A small network was shown many inputs. Here are its activations along a few directions, one row for each input.
In each table, some parts of the input vary, and every possible input appears once, in random order.
A made-up example of a description, with smaller parts first: one of 4 places along a line, together with either a single point or one of 11 places along a line or (one of 2 separate values, together with one of 8 places around a ring).
Shared parts are said once, and a part with two or three values counts as separate values.
In the rows, 128 means zero.

Other details of the inputs shift rows strongly along three fixed directions, in all tables alike. That doesn't count.

A family of inputs:
x1: [180 133 144 191 126 209 156  93 125 180 110]
x2: [157 136 149 126 156 125  89 126 155 182 140]
x3: [ 86 113  95  96 149 105 190 151 129  37 129]
x4: [109 126 112 155 113  99 119 144  76 108  96]
x5: [ 82 154 166 113 161 113  77 104  86 170 143]
x6: [149 102 127 111 116 132 139 154 179 101 127]
x7: [139 134 163 147 125 149 141 105 116 154 137]
x8: [163  90 173 105 112 101  69 149 206 180 140]
x9: [148 114 162 105 112 102 105 148 186 141 149]
x10: [ 64 165 144 107 149 109  89 102  68 154 129]
x11: [ 96 138 103 119 118 121 186 123 104  73 126]
x12: [ 93 132 138 137 159  80  95 157  83 110 112]
x13: [148 112 117 145 128 169 187 123 133  84 118]
x14: [130 130  99 134 120 150 156 136 142 104 115]
x15: [135 102 120 108  87 101 146 151 185  88 144]
x16: [186 104 181 131 141 139  94 144 195 168 178]
x17: [102 100  99  84 120  92 134 158 164  68 124]
x18: [181 138 131 184 127 191 160  86 107 155 131]
x19: [143 125 129 116 166 115 124 143 162 123 150]
x20: [ 98 144 120 158 129 108 116 139  54 120  92]
x21: [161 136  85 173  83 179 176  82  91 130 107]
x22: [ 62 165 106 101 140 116 112 117  57 131 128]
x23: [109 116 121  92 124 102 139 150 147  95 125]
x24: [153 109  91 112 112 106 143 155 186  90 141]
x25: [130 137  95 162  97 174 156  98 100 147  95]
x26: [145 117 104 144  67 146 171 115 139  90 127]
x27: [127 159 135 145 150 151 103  87  81 185 123]
x28: [149 129 157 146 106 147  75 102 120 223 139]
x29: [172 102 135 134 108 148 172 135 169 100 128]
x30: [123 114 148  90 170  96  76 165 194 138 147]
x31: [108 140 123  83 162  83  82 151 148 145 138]
x32: [124 144  83 125 120 138 162 121 110  87 125]
x33: [183 127 159 160  80 170 130 108 146 158 134]
x34: [ 99 139 109 117 137 127 147 130 105 101 145]
x35: [105 132 143 110 156 127 104 119 114 154 112]
x36: [ 71 147 142 142 179  89  89 137  45 134 107]
Description of these inputs: one of 4 places along a line, together with either a single point or one of 8 places around a ring.
The inputs of x4 and x20 match in every part but the place on the line of 4. If x24 is changed in the same way as x4 into x20, which row does it become?
Answer: x31
Which other rows agree with x5 in the place on the line of 4? List them by row number.
Answer: x1, x3, x7, x13, x16, x18, x19, x36
Which other rows does x24 become when the place on the ring of 8 takes its other values? List them by row number.
Answer: x8, x15, x17, x21, x25, x26, x28

A family of inputs:
x37: [191  77 167 172  69 107 123 169 169  92 140]
x38: [ 87 136  55  93 116 115 152 128 123  73 134]
x39: [136 141 156 115 124 116  58 109 136 231 113]
x40: [122 142 136  85 172  64  74 161 163 138 160]
x41: [184  94 135 139 147 127 154 147 192 102 151]
x42: [121 145  90 136 112 151 177 146 126  76 119]
x43: [ 74 148 110 124 143 144 105  74  64 190 110]
x44: [ 96 123 144  87 171 108  64 161 170 131 163]
x45: [118 104  72 113 110 130 193 133 133  68 101]
x46: [107 114 121  78 147  96  66 141 180 147 161]
x47: [146 143 148 122 116 127  65 110 142 229 128]
x48: [103 139 142 184 122 130  82 134  44 158  81]
x49: [116 106  75 126 112 138 190 122 139  73 113]
x50: [182 108 124 132 141 136 135 145 196 102 176]
x51: [133 149 113 169 149 173 162  79  71 149 124]
x52: [129 107 153 130 160  39  39 187 138 129 139]
x53: [138 113 166  98 116  97 129 144 168 104 139]
x54: [151 155 170 130 161 108  65 118 125 217 129]
x55: [115 150 132 142 167 137 128  93  56 173 101]
x56: [206  97 196 176  89 184 150  99 166 174 139]
x57: [ 76 148 161 122 137 131 126  85  43 172 104]
x58: [134 111 149 105 119 123 124 138 177 102 179]
x59: [211 127 172 168  65 174 151 111 162 167 147]
x60: [183 102 144 121  87 135 147 149 207  90 181]
x61: [ 75 129 114 111 127 126 177 114  97  68 146]
x62: [ 89 154  85  93 168  93 124 137 107  88 152]
x63: [115 122  94 142 132 170 188 131 126  67 125]
x64: [149 131  90 131 131 124 202 134 125  53 112]
x65: [ 71 155 142 140 164 156 111  98  56 178  94]
x66: [204 126 151 174  99 203 124 122 169 170 139]
x67: [157 156 123 185  96 201 176 103  91 150  85]
x68: [ 61 142  90  75 143  81 120 126  98 109  95]
x69: [111 126 172  75 132  65  84 160 176 130 157]
x70: [ 65 145 114  88 162  99 125 152 106  87 100]
x71: [ 85 128 101 116 148 136 169 143  99  77  98]
x72: [166 115 102 215  55 162 147 106  68 144  73]
What do these inputs look like to the network?
Answer: one of 4 separate values, together with either a single point or one of 8 places around a ring
The inputs of x62 and x38 match in every part but the choice among 4 separate values. If x64 is changed in the same way as x62 into x38, which row does it become?
Answer: x68
Which other rows does x57 become when the choice among 4 separate values takes its other values? List them by row number.
Answer: x45, x55, x71
Which other rows agree with x71 in the choice among 4 separate values? List them by row number.
Answer: x42, x44, x48, x63, x65, x66, x67, x70
Which other rows does x58 become when the place on the ring of 8 takes its other values? List them by row number.
Answer: x53, x56, x57, x59, x60, x61, x69
